A small network was shown many inputs. Here are its activations along a few directions, one row for each input.
Each table varies a few parts of the input and shows all the possible inputs, shuffled.
Descriptions start from the smaller parts, as in this example, which fits no table here: one of 2 separate values, together with either a single point or one of 9 places around a ring or (one of 4 places along a line, together with one of 5 places around a ring).
Shared parts are said once, and a part with two or three values counts as separate values.
In the rows, 128 means zero.

Table:
R1: [123 118 144 168  78 127  55  26 118 123 126 206  61 158 103 174]
R2: [127 112 167 161  96 130  50  28 138 114 135 201  67 153 123 191]
R3: [110 155  77  86 139  86 225 188  90 140  65  64 168  95 125  77]
R4: [191  87 223 172  38 242  76  52  53 132 114 196  94 167  97 161]
R5: [119 137 102  87 193 106 189 233 143 123 123  50 186  89 170  83]
R6: [109 153  82  94 144 103 218 207 105 136  87  53 170  98 117  78]
R7: [105 127  97  86 146  66 203 180  89 137  24  59 162  81 155 101]
R8: [147  82 168 161 136 149  24  57 211 117 229 194 107 159 151 174]
R9: [106 140  82  92 134  69 221 182  90 135  42  58 159  92 134  98]
R10: [132  96 121  71 202  96 176 216 173 132 130  43 203  79 197  99]
R11: [175  95 185  97 113 184 220 203  27 147  13  44 193  89 152  91]
R12: [127 143 130 174  76 163  69  51 133 124 184 202  68 176  66 154]
R13: [126 132 128 173  67 131  73  23 116 123 143 207  56 169  82 170]
R14: [109 161  83  91 164 104 197 218 115 137 102  60 178  98 131  74]
R15: [127 148 138 176 116 164  44  72 169 121 209 204  85 172 102 156]
R16: [113 157  90  93 181 108 192 227 136 132 112  56 183  92 149  80]
R17: [127 152 130 173 100 161  49  63 145 126 200 209  79 179  81 150]
R18: [142 108 162 166 134 152  33  68 201 118 229 199  94 166 131 177]
R19: [131 146 125 167  68 147  79  33 115 128 164 211  65 174  73 150]
R20: [133 128 150 170 127 160  39  76 179 113 221 200  88 170 122 159]
R21: [110 120 120  77 164  70 200 187 107 127  33  51 163  76 174 116]
R22: [128 118 114  81 200  98 183 227 165 132 131  49 188  86 180 104]
Question: Changing only one part turns R2 into R21. The same change can be made to R17. Which row results?
Answer: R14
Question: What do these inputs look like to the network?
Answer: one of 2 separate values, together with either a single point or one of 10 places along a line
Question: Change only the choice among 2 separate values in R20. List by row number the other rows that result.
Answer: R5

Table:
R23: [118 127 115 119 147 110 132 144 150 127 137 113 138 120 137 124]
R24: [124 132 123 120 154 121 129 147 157 124 153 119 138 123 141 126]
R25: [120 132 111 115 144 106 142 142 138 130 125 114 137 118 137 121]
R26: [131 131 131 125 111 133 146 126  98 130 102 124 124 127 117 124]
R27: [123 140 120 123 118 124 147 133 102 134  95 119 131 122 118 118]
R28: [133 128 149 181  85 158  34  26 150 120 192 225  61 179  92 175]
R29: [128 128 123 125 155 129 118 150 160 127 165 122 143 127 141 120]
R30: [140 117 139 127 110 142 139 123 103 132 107 124 132 126 126 123]
R31: [118 136 110 119 135 107 149 143 123 127 112 113 135 120 132 117]
R32: [139 114 153 129 132 145 118 133 125 126 122 127 133 125 144 134]
R33: [119 140 112 124 125 117 153 143 114 129 106 112 129 121 119 120]
R34: [143 113 149 129 120 144 131 127 118 131 119 125 134 128 131 133]
Question: What do these inputs look like to the network?
Answer: either a single point or one of 11 places along a line

Table:
R35: [149 134 123 123  84 157 132 104  58 145 110 159 132 140 107  92]
R36: [114 137 140 145  81 142 126 101 106 137  90 137 107 136  72 156]
R37: [120 160 110 154 139 168  64 139 144 132 196 164 118 152 100 105]
R38: [140  98  88  87 172 102 217 215 161 143 127  38 220  82 165  77]
R39: [121 138 133 133 111 111 105  62 139 149 108 158 105 132 105 156]
R40: [150  97 157 156 117 136  94  77 143 144 124 154 131 139 146 148]
R41: [102 151 115  85 182  91 184 241  85 131  28  58 175  75 177  80]
R42: [163 121 151 144  85 176 142 104  78 134 117 144 146 147 124 101]
R43: [135 151  92 134  71 128 174  88  69 121 105 150  94 148  84 108]
R44: [132 145 127 142 145 127  64 108 156 128 184 184 112 154 131 151]
R45: [ 84 170 114  77 180  85 200 222  91 126  22  49 169  85 156  94]
R46: [132 145 134 171 139 184  77 139 162 123 200 153 131 160 116 111]
R47: [ 89 166  92  95 177  61 213 213  80 116  33  46 151  85 156  97]
R48: [138 111 129 136 117 119  81  75 123 154 117 166 118 135 130 141]
R49: [138 132 165 147 141 202  87 140 152 120 208 148 114 153 117 133]
R50: [127  87 151 154 125 124  58  73 172 107 163 167 118 144 160 148]
R51: [143 131 154 160 143 140  78 111 175 119 188 174 124 160 146 157]
R52: [165  81 188 132 121 150 101  79 132 136 129 148 113 128 144 168]
R53: [140  72 181 130 129 140  64  72 162 100 169 160 100 135 158 167]
R54: [105 176  86 166 124 139 108 124 150 113 190 160  83 154  87 122]
R55: [107 185 113 152 132 161  87 124 157 126 185 156 107 147  79 122]
R56: [163  76 198 143  91 183 118 121  99 124 112 123 111 135 111 165]
R57: [120 170 131 140 138 121  86  94 170 123 174 175  98 149 109 166]
R58: [100 126 126 133 119 103  68  56 166 113 149 170  92 133 122 157]
R59: [152 118 183 137 147 155  88 110 166 115 195 168 108 151 145 176]
R60: [105 130  77  60 167  70 222 203 151 148 113  33 198  93 131  79]
R61: [119 130 103 148 101  90 125  64 130 135 115 160  79 139 112 157]
R62: [115 100 122 134 127 110  44  69 152 117 158 178 105 139 145 142]
R63: [115 161 105 154 128 100 107  97 162 112 179 179  75 155 117 167]
R64: [178 106 184 118  86 190 149 109  67 127 125 140 125 134 123 120]
R65: [114 128 106 159  71 119 145 100  97 121  98 136  80 145  78 155]
R66: [132 160 126 119  79 150 155  89  75 138  99 152 120 138  80 109]
R67: [118 144 124 104 183 115 193 229  99 122  37  48 190  70 190  95]
R68: [ 96 118  98 147 108  82  89  59 158 101 156 174  67 141 130 158]
R69: [132 109 136 148  86 151 101 116  90 144 100 141 118 140  99 139]
R70: [132 137 148  78 181 129 196 236  95 118  39  37 167  63 197 114]
R71: [146  93 164 169  88 169 113 117 109 132 108 128 132 146 115 146]
R72: [125 110  75  68 171  78 208 222 145 150 120  46 206  84 151  64]
R73: [155  93 111  62 172 118 225 219 157 140 131  27 199  78 172  99]
R74: [106 126  57  77 162  44 235 198 138 138 121  33 178  95 132  79]
Question: What do these inputs look like to the network?
Answer: one of 5 places along a line, together with either one of 2 separate values or one of 6 places along a line
Question: Changing only the place on the line of 5 turns R38 into R60. The same change can be made to R50. Which row results?
Answer: R58
Question: Changing only the place on the line of 5 turns R48 into R61. The same change can be made to R62. Which row results?
Answer: R68
Question: Change only the choice among 2 separate values in R41. List by row number the other rows that result.
Answer: R72
Question: Change only the place on the line of 6 in R46. List by row number the other rows that result.
Answer: R40, R42, R50, R51, R71

Table:
R75: [118 101 103  84 150  58 186 137 151 128 102  78 148  94 158 130]
R76: [129 156 129 144 145 147  67  95 182 126 221 186 110 158 116 139]
R77: [128 117 150 164 119 162  69  91 170 111 190 165 103 154 118 151]
R78: [132 136 131 148  88 136 108  74  86 117 114 177  88 148 116 133]
R79: [134 116 153 146  85 155  84  75 106 129 132 172  85 150  94 157]
R80: [146 117 162 167 105 151  85  81 139 123 154 175  87 157 117 178]
R81: [162 112 131  94 144 164 204 217 103 142 124  57 197 105 142  74]
R82: [128 121 109 146  86 123 115  78 111 147 116 154 123 144  95 121]
R83: [127 144 148 104 121 135 194 171  53 135  13  76 152  95 134 111]
R84: [122 103 140 106 195  99 108 176 169 123 123  97 166  97 200 127]
R85: [ 82 185  53 106 172  76 188 213 138 127 118  72 149 106 118  87]
Question: What do these inputs look like to the network?
Answer: either one of 5 separate values or one of 6 places along a line
Question: Which of the alternatives is R79?
Answer: one of 6 places along a line
Question: List by row number the other inputs of the same sort as R78.
Answer: R76, R77, R79, R80, R82
